A small network was shown many inputs. Here are its activations along a few directions, one row for each input.
Each table varies a few parts of the input and shows all the possible inputs, shuffled.
Descriptions start from the smaller parts, as in this example, which fits no table here: ring(5) and (point or line(9) or (values(3) and line(4))).
Shared parts are said once, and a part with two or three values counts as separate values.
(in the rows, 128 means zero)

Other details of the inputs shift rows strongly along three fixed directions, in all tables alike. That doesn't count.
These rows show it; all are for the same input, with only those details redrawn:
[112 131 133 163 157 143 132 119 126 138 146 110 125 123]
[100 130 105 153 155 133 101 132 124 138 122  95 104 114]
[ 93 141 106 161 156 150 120 136 127 157 134 104 110 134]
[101 127 106 153 155 134 103 129 124 139 123  95 108 113]
[105 119 114 156 164 126 101 125 137 125 115  81 102  97]
[ 99 135 125 174 168 145 128 123 131 139 133  93 113 121]
[100 133 125 174 169 145 127 122 132 140 132  94 112 121]
[100 133 124 174 170 143 127 123 131 140 132  94 112 121]

A family of inputs:
x1: [137 109 199 139 131  89 165  97 149 108 156 149 156 128]
x2: [110 106  94 128 151  96  54 130 136 109  90  70  84  74]
x3: [149 124 146 180 172 143 178  98 152  93 151 114 158 105]
x4: [112 115  75 127 155 137  85 132 138 100  82 113 101  96]
x5: [ 94 146  98 154 114 135 143 156 128 164 119 111 103 157]
x6: [143 152 141 156 142 131 166 126 124 142 156 143 158 133]
x7: [161 105 157  95 110  76 118 135 117 112 124 104 122 101]
x8: [134 117 172 135 123 117 148 119 130 127 137 100 110 136]
x9: [152 150 147 139 134 155 176 114 120 119 149 170 179 148]
x10: [142 132 142 174 156 146 175 114 143 130 166 125 158 123]
x11: [ 80 110 117 167 168 105 110 108 177 111 121 104 116  98]
x12: [164  87 179  89 134  96 119 100 131  76  92  98 115 103]
x13: [139 157 149 115 104 168 167 132 116 142 139 175 159 175]
x14: [160 109 191 132 142 121 169  95 132  90 113 119 142 122]
x15: [154 123  89  53  64 113  88 152 109 110 105 169 140 118]
x16: [156 100 139 122 155 134 127 102 150  76 116 120 133  94]
x17: [156 133 140  87  88 102 117 147 112 131 148 137 140 120]
x18: [148 117 113 106  98 110 131 136 132 109 121 131 131 126]
x19: [133 124 127 132 114 144 154 132 135 119 117 137 129 149]
x20: [166 114 117 112 117 139 129 117 135  96 138 155 162 117]
x21: [122 133 125  89  82 153 130 144 113 152 122 161 113 183]
x22: [142 147 184 126 113 137 170 118 110 149 166 136 153 155]
x23: [129 159 108 109  98 123 122 159 106 168 149 158 140 153]
x24: [163 106  95  93 128  68  72 127 135  67  85 112 127  57]
x25: [149 129 105  82  76 102  99 152 110 131 124 142 139 106]
x26: [134 130 130  99 108  86 101 122 144 117 154 185 156 121]
x27: [166 101 155  68  90  78  98 132 107 112 122 118 113 114]
x28: [ 64 149 103 129 107 114 113 151 140 166 123 160 116 146]
x29: [148 117 170 150 152 129 145  98 139 111 159 102 136 110]
x30: [103 141  46 142 134 138 103 155 127 140 112 133 123 124]
x31: [136 151 159 110 105 173 169 122 109 158 144 173 155 184]
x32: [140 148 140  78  75 147 128 143  99 164 145 172 138 169]
x33: [159 122 155 112 120 148 135 112 127 130 161 150 145 143]
x34: [104 137  54 140 135 151 100 153 128 134 101 140 121 132]
x35: [127 153 112  90 106 152 117 139 110 152 123 171 132 170]
x36: [105 110  55  85 121 123  38 145 125 116  67 118  86 101]
x37: [133 120 112  84  81 142 121 147 116 131 108 161 113 157]
x38: [163 132 122  82 112 130 115 126 116 103 121 172 142 123]
x39: [131 128 126 111 124 165 130 116 126 129 133 150 134 149]
x40: [139 136 157 130 139 116 132 117 116 130 140 117 132 124]
x41: [ 50 148  92 146 100 131 127 159 145 185 126 163  97 182]
x42: [138 115 144 117 104 102 129 137 129 125 134 105 111 120]
x43: [137 131 158 122 140 128 127 117 122 130 122 124 125 125]
x44: [110 142 121 140 124 123 157 151 118 164 121 120 115 151]
x45: [ 97 130 134 178 175 156 133 113 138 138 120  94 110 126]
x46: [ 94 146  94 172 155 149 128 144 129 162 138 107 120 128]
x47: [150 120 125 125 119 113 115 125 139 122 148 113 138 102]
x48: [169 116 177 132 134 124 176 110 128  94 129 135 158 136]
x49: [137 132 131 131 130 123 152 126 129 113 125 122 151 114]
x50: [170  99 178 137 152  89 156 102 138  71 114  93 149  92]
x51: [101 145 100 193 168 157 152 133 136 152 141 112 134 126]
x52: [106 137 153 127 126 139 148 140 112 162 115 120  98 172]
x53: [154 110 150  80  77 118 117 128 113 129 130 142 109 144]
x54: [ 63 136  96 179 161 133 121 126 158 149 140 145 126 129]
What do these inputs look like to the network?
Answer: line(6) and (point or ring(8))
The inputs of x35 and x39 match in every part but the line(6) part. If x24 is changed in the same way as x35 into x39, which row does it become?
Answer: x3
Which other rows agree with x46 in the line(6) part? List them by row number.
Answer: x2, x4, x30, x34, x36, x45, x51, x54
Which other rows agree with x5 in the line(6) part? List them by row number.
Answer: x8, x18, x19, x21, x37, x41, x42, x53

A family of inputs:
x55: [101 115  68 139 156 125  87 148 135 100  31  65  68  93]
x56: [124 119 193 168 164  95 176  97 158 103 134 107 141 112]
x57: [140 115 216 148 158 145 168  81 135 106 138 106 133 135]
x58: [148 155  98 111  86 128 146 158 109 158 159 179 164 153]
x59: [ 58 155 115 160 146 169 166 141 137 171  82 127  91 188]
x60: [138 111 139 151 176 148 134 109 127 106 102  66 108 104]
x61: [112 156  81 101  69 111 118 171 113 169 142 175 136 152]
x62: [178  93 207  85 100  93 124  97 124 100 168 143 147 119]
x63: [126 124 174 161 178 158 152  94 128 111 115  89 112 132]
x64: [136 157  55  92  82 143 124 178  99 157 119 173 139 159]
x65: [178 103 200  96  99  87 127 101 128 108 184 141 155 107]
x66: [113  98  21  90 122  92  15 144 159  83  87 150 121  59]
x67: [ 80 168 130 181 145 139 159 144 118 192 162 116 121 154]
x68: [145 147 118 136 122 185 133 110 128 153 229 221 206 159]
x69: [190 113 129  86 106 122 103 125 106 105 150 125 146 100]
x70: [159 108  93  82  97  86  61 147 114 120 130 102 113  77]
x71: [129 113 154 151 167 135 156 107 150  85  76  94 113 115]
x72: [ 48 154 113 166 132 145 156 151 136 176  97 126  89 186]
The inputs of x69 and x64 match in every part but one. If x65 is changed in the same way as x69 into x64, which row does it become?
Answer: x56
What do these inputs look like to the network?
Answer: values(2) and (point or ring(8))
Which other rows does x61 become when the values(2) part takes its other values? List them by row number.
Answer: x67

A family of inputs:
x73: [136 142 102 107 112 103 108 146 113 150 145 149 138 127]
x74: [116 102 169 185 182 130 158  98 167  90 105  94 117 120]
x75: [158 117 157 111 112 101 109 107 134 121 183 165 159 114]
x76: [ 98 152  80 151 138 158 118 152 110 158 119 118 108 138]
x77: [133 117 133 131 140 142 118 114 136 116 138 151 138 134]
x78: [ 68 131 115 163 147 136 129 131 150 144  96  95  95 132]
x79: [ 98 130 114 124 130 117 124 138 135 119  90 124 106 125]
x80: [132  87 102  84 119  96  67 124 152  78  68 111  91  83]
x81: [119 146 104 120 113 127 137 147 124 145 107 128 123 135]
x82: [102 126  61  94  88 118  76 162 131 147 102 115  87 123]
x83: [132 117 141 171 165 122 143 118 144  93  98  67 108  90]
x84: [ 95 133 126 193 180 162 148 117 141 140 133  90 113 127]
x85: [149  92 146  63 102  83  69 131 110 100  75  84  75  93]
x86: [157 132 145 142 120 156 174 127 114 123 151 151 163 160]
x87: [100 139 148 165 152 145 144 115 139 149 158 136 135 137]
x88: [132 118 120 134 124  90 113 138 131 118 125  97 115  95]
x89: [159 122 117  98 120 117 109 134 116 115 123 143 145 107]
x90: [128 142 123  90  74 113 122 152 122 146 139 181 147 154]
x91: [142 122 139 129 109 146 153 127 128 131 156 146 144 145]
x92: [109 114 138 147 177 113 111 108 143  91  93  92 116  86]
x93: [109 158 132 134 130 155 150 124 119 155 151 159 155 155]
x94: [128 141 107 134 144 150 140 141 117 139 124 145 139 151]
x95: [125 150 143 174 149 156 159 124 116 152 165 123 155 137]
x96: [128 120 141 122 131 125 149 121 133 102 111 148 139 141]
x97: [115 117  97 125 128 145 120 135 137 124 102 113 104 127]
x98: [151  91 138  65 107  92  70 134 111  97  69  92  78 116]
x99: [ 90 146 134 164 159 117 134 122 135 146 140 123 128 132]
x100: [128 138 102 126 115 138 147 151 121 141 107 148 127 161]
x101: [171 110 171 112 142 123 138  94 129  77 148 159 174 117]
x102: [162 101 135  96  94  83 109 125 135 111 162 135 137 103]
x103: [152 103 170 114 110  87 131 111 145 108 165 149 149 111]
x104: [171 117 171 123 119  86 156 116 131 110 158 140 164 115]
x105: [212 108 232  86 114 143 177  78 110  96 152 145 160 141]
x106: [ 96 143 112 177 154 140 143 137 137 137  97  69 101 118]
x107: [130 163 139 152 136 152 171 132 116 164 168 158 163 157]
x108: [ 99 142  89 154 170 152 125 133 131 136  81  99 104 125]
x109: [146 117 136  95 121 119 128 118 138  87 100 142 137 120]
x110: [ 83 140  90 149 117 135 127 150 134 166 128 115  97 144]
x111: [168  99 135  82 119 121  85 106 139  83 127 152 142  97]
x112: [145 129 108 118 114 156 127 127 118 140 166 167 143 153]
x113: [125 139 117  90  90 113 118 138 129 129 117 152 133 136]
x114: [119 128  99 152 157 149 119 136 118 125 113 107 119 126]
x115: [137 112 196 159 142 117 168  96 155 110 158 128 153 121]
x116: [115 139 132 154 138 118 158 137 136 141 117 115 125 130]
x117: [126 107 134 167 190 144 127  97 152  95 111  75 112  91]
x118: [ 99 149  99 112 112 123 101 148 117 157 130 158 128 139]
x119: [131 145  78 113 115 163 109 146 103 146 123 146 130 143]
x120: [135 144 100 121 105 162 142 149 111 142 119 146 134 158]
x121: [101 124 100 121 131 130  87 136 133 132 114 134 106 120]
x122: [138 136 152  72  65  98 109 151  89 172 157 146 116 164]
x123: [118 138 123 102  89  95 122 144 124 146 143 167 139 145]
x124: [148 119 170 142 175 137 145  88 145  79 121 121 153 105]
x125: [130 159 193 130 116 163 185 118 104 173 160 126 129 185]
x126: [135 130  96  98  91 128  94 143 117 153 164 156 136 131]
x127: [124 125 101 129 109 148 134 141 129 140 132 143 119 159]
x128: [116 136 120 153 145 151 134 118 133 144 149 110 128 126]
x129: [132 159 120 144 125 167 147 136 110 157 163 141 153 149]
x130: [132  98 121  93 101 102  92 131 139 104 106 140 113 106]
x131: [102 140  95 110 109 142  94 140 123 159 135 153 124 141]
x132: [139 109 129 129 131 106 104 124 132 129 163 120 136 102]
x133: [155 109 151 136 152 101 144 115 142  84  97  97 127  89]
x134: [141 128 123 127 107 114 124 141 124 125 133 121 130 112]
x135: [104 139 184 149 141 130 156 126 113 158 128  84  99 155]
x136: [123 149 121 149 150 140 143 125 128 144 125 115 135 126]
x137: [ 99 150  82 133 134 150 145 151 125 146  79 124 104 153]
x138: [150 122 150 155 154 108 132 110 127 114 160 104 146  94]
The inputs of x122 and x135 match in every part but one. If x103 is changed in the same way as x122 into x135, which row does it become?
Answer: x115
What do these inputs look like to the network?
Answer: line(6) and (point or (values(2) and ring(5)))
Which other rows does x137 become when the line(6) part takes its other values? List them by row number.
Answer: x81, x100, x104, x116, x133
A walk changes only the ring(5) part. It starts at x131 and steps to x128. List the rest of the walk in order.
Answer: x129, x136, x93
Which other rows does x112 become when the values(2) part takes its other values? List them by row number.
Answer: x127
